Small tables with named rows and columns. After each table, cells are looked up by row and column.

dutaf:
	torepu	velipi	fomifi	mefup	dudono	zim	kirun	gutifi	ver	nugo
ditized	190	149	97	135	57	200	95	141	117	174
simivos	191	128	151	140	180	132	159	131	111	135
zetof	116	197	101	167	181	169	129	151	157	73
dizamu	94	158	131	210	157	150	92	161	118	167
dup	219	177	216	74	171	89	162	141	133	114
sul	165	184	103	159	141	148	118	91	130	145
nuse	153	202	110	166	147	105	144	156	171	171
zak	152	220	76	114	107	94	106	102	124	127
feb	114	88	87	141	140	124	141	137	162	132

What is the nugo of ditized in dutaf?
174
What is the kirun of dup in dutaf?
162
What is the dudono of simivos in dutaf?
180
What is the nugo of zak in dutaf?
127
What is the torepu of zak in dutaf?
152
What is the gutifi of simivos in dutaf?
131
What is the zim of sul in dutaf?
148
What is the gutifi of dup in dutaf?
141
What is the zim of dizamu in dutaf?
150
What is the gutifi of feb in dutaf?
137
What is the nugo of sul in dutaf?
145
What is the ver of feb in dutaf?
162
What is the fomifi of feb in dutaf?
87
What is the gutifi of sul in dutaf?
91
What is the dudono of zetof in dutaf?
181
What is the dudono of zak in dutaf?
107
What is the nugo of zetof in dutaf?
73
What is the nugo of dizamu in dutaf?
167
Which row has the largest ver? nuse

Table dok
	mogo	parokiz	nar
dopidas	24	49	44
kuzalig	65	28	34
per	28	67	53
pimum	47	22	59
vitavu	43	43	72
dotisu	81	73	35
tib	37	59	59
komo	48	41	76
sufe	35	40	60

vitavu, mogo -> 43
dotisu, parokiz -> 73
vitavu, nar -> 72
komo, parokiz -> 41
kuzalig, nar -> 34
tib, nar -> 59
kuzalig, mogo -> 65
dotisu, mogo -> 81
komo, nar -> 76
sufe, mogo -> 35
pimum, nar -> 59
tib, parokiz -> 59
komo, mogo -> 48
kuzalig, parokiz -> 28
pimum, parokiz -> 22
vitavu, parokiz -> 43

funap.tsv
	rafaki	gegu	robebo
tiz	92	180	206
loso	90	182	191
fom	37	166	197
zoga	61	182	198
dulad	81	180	195
rori	78	179	193
bamikuf	241	212	206
labir	234	208	206
pag	126	196	196
bakotad	62	170	200

What is the rafaki of tiz in funap? 92
What is the gegu of rori in funap? 179
What is the rafaki of rori in funap? 78
What is the gegu of dulad in funap? 180
What is the robebo of bamikuf in funap? 206
What is the robebo of loso in funap? 191
What is the rafaki of loso in funap? 90
What is the robebo of labir in funap? 206
What is the gegu of loso in funap? 182
What is the gegu of zoga in funap? 182
What is the gegu of fom in funap? 166
What is the gegu of pag in funap? 196

bebabep.csv
,madib,kiduvut,mutaza,mar,bero
ror,0.66,0.52,-3.31,-6.60,-2.09
tegabiv,-0.45,-0.42,-0.44,-0.45,-0.45
bepavuv,-2.15,1.73,-1.58,-0.92,2.40
nos,-1.04,5.86,2.99,2.93,-4.96

mutaza of tegabiv is -0.44
madib of bepavuv is -2.15
kiduvut of ror is 0.52
madib of tegabiv is -0.45
mutaza of ror is -3.31
mar of bepavuv is -0.92
bero of nos is -4.96
kiduvut of tegabiv is -0.42
bero of ror is -2.09
mutaza of bepavuv is -1.58
kiduvut of bepavuv is 1.73
bero of bepavuv is 2.40
mutaza of nos is 2.99
mar of ror is -6.60
bero of tegabiv is -0.45
madib of ror is 0.66
madib of nos is -1.04
mar of tegabiv is -0.45

repupan.csv
,zofili,vomiz,siriki,mibim,tokalib
labe,2564,5507,369,3803,-3022
dafogak,2325,-5899,-4690,-2483,-1879
bes,1411,-4140,-469,2673,-3283
vak,-2957,642,-1737,-473,-2326
tagu,-4661,-903,-3546,-7029,-7679

vak, zofili -> -2957
bes, zofili -> 1411
vak, mibim -> -473
vak, vomiz -> 642
vak, tokalib -> -2326
labe, tokalib -> -3022
bes, siriki -> -469
tagu, siriki -> -3546
vak, siriki -> -1737
labe, vomiz -> 5507
labe, siriki -> 369
dafogak, tokalib -> -1879
bes, vomiz -> -4140
Row with the largest tokalib: dafogak

Table fovutip
         bebinu  mesir  vepas  temere
tokamod     873    691    530     617
vuzagu      563    859    126     238
zelel       881    466     50     529
moniz       593    785    101     183
pizu        876    366    867     284
led         461    740    323     832
popumop     477    727    262     231
vete        580    470    810     392
kivikiz     786    516    446     745
sevuted     353    758    346     687

kivikiz, mesir: 516
sevuted, vepas: 346
pizu, temere: 284
tokamod, mesir: 691
sevuted, mesir: 758
pizu, bebinu: 876
kivikiz, temere: 745
zelel, vepas: 50
vuzagu, bebinu: 563
led, mesir: 740
Which row has the largest mesir? vuzagu

vus =
	sobo	sul	nogo	ret	rul	kep
zaro	74	158	138	136	76	101
led	83	126	95	91	110	110
bemar	109	102	155	161	144	107
butul	145	69	118	110	181	71
datume	89	103	118	95	155	106
mumupes	165	117	96	74	82	106
tuk	94	128	45	106	128	128
mabe	150	133	132	132	130	125
kiguz	103	149	123	159	115	167
pomub	197	166	123	158	113	129
bem	65	169	108	156	152	79

What is the sobo of kiguz in vus?
103
What is the sul of zaro in vus?
158
What is the rul of tuk in vus?
128
What is the sobo of bemar in vus?
109
What is the kep of bemar in vus?
107
What is the sul of tuk in vus?
128
What is the nogo of pomub in vus?
123
What is the sobo of butul in vus?
145
What is the kep of zaro in vus?
101
What is the rul of zaro in vus?
76
What is the rul of led in vus?
110
What is the sul of mumupes in vus?
117
What is the sul of bem in vus?
169
What is the sobo of mumupes in vus?
165
What is the rul of butul in vus?
181
What is the kep of kiguz in vus?
167
What is the kep of mabe in vus?
125
What is the nogo of bemar in vus?
155

teb =
         mivadu  fetid
pupive    98948  24707
todino    62910  47561
tiv       83462  88345
nep       32165  97074
surari    59886  95077
mibasu    65553  85814
nulukib   33091  82534
pavi      75622  29281
gifilet   87955  27237
nen       71239  79959
ziki      71171  30971

tiv, mivadu -> 83462
ziki, mivadu -> 71171
nen, fetid -> 79959
gifilet, fetid -> 27237
pavi, mivadu -> 75622
gifilet, mivadu -> 87955
todino, fetid -> 47561
surari, mivadu -> 59886
surari, fetid -> 95077
pavi, fetid -> 29281
pupive, fetid -> 24707
nulukib, fetid -> 82534
Which row has the largest mivadu? pupive

vigoval =
,segob,nefek,mek,bubi,duno,kap,meno,nunedo,potis
fofila,2.21,2.81,4.29,2.37,4.33,3.61,2.97,2.46,2.90
tem,2.59,2.81,3.57,4.66,3.38,3.69,2.17,2.13,5.01
sim,2.92,3.10,2.62,3.61,2.60,2.29,2.46,3.39,2.49
zuzatu,4.40,2.92,2.23,3.68,2.50,2.64,2.57,3.71,4.11
dimi,2.52,2.46,2.46,3.04,2.57,2.24,2.10,3.15,2.38
sak,8.28,2.45,2.52,3.18,2.64,3.64,3.55,3.16,4.10
kila,4.15,2.18,2.52,2.76,3.19,2.96,3.72,4.07,2.49
punema,2.19,4.23,3.60,2.62,3.34,3.69,4.11,2.82,2.75
tatume,4.76,2.74,3.27,2.74,3.42,4.94,5.82,2.61,3.69
sufot,2.21,3.16,2.79,2.25,2.73,3.08,2.84,2.78,2.94

fofila, bubi -> 2.37
fofila, meno -> 2.97
fofila, potis -> 2.90
tem, bubi -> 4.66
sufot, meno -> 2.84
sak, nunedo -> 3.16
tatume, mek -> 3.27
zuzatu, segob -> 4.40
tatume, bubi -> 2.74
tem, potis -> 5.01
dimi, segob -> 2.52
sufot, potis -> 2.94
tatume, kap -> 4.94
sufot, nefek -> 3.16
sim, nefek -> 3.10
dimi, nefek -> 2.46

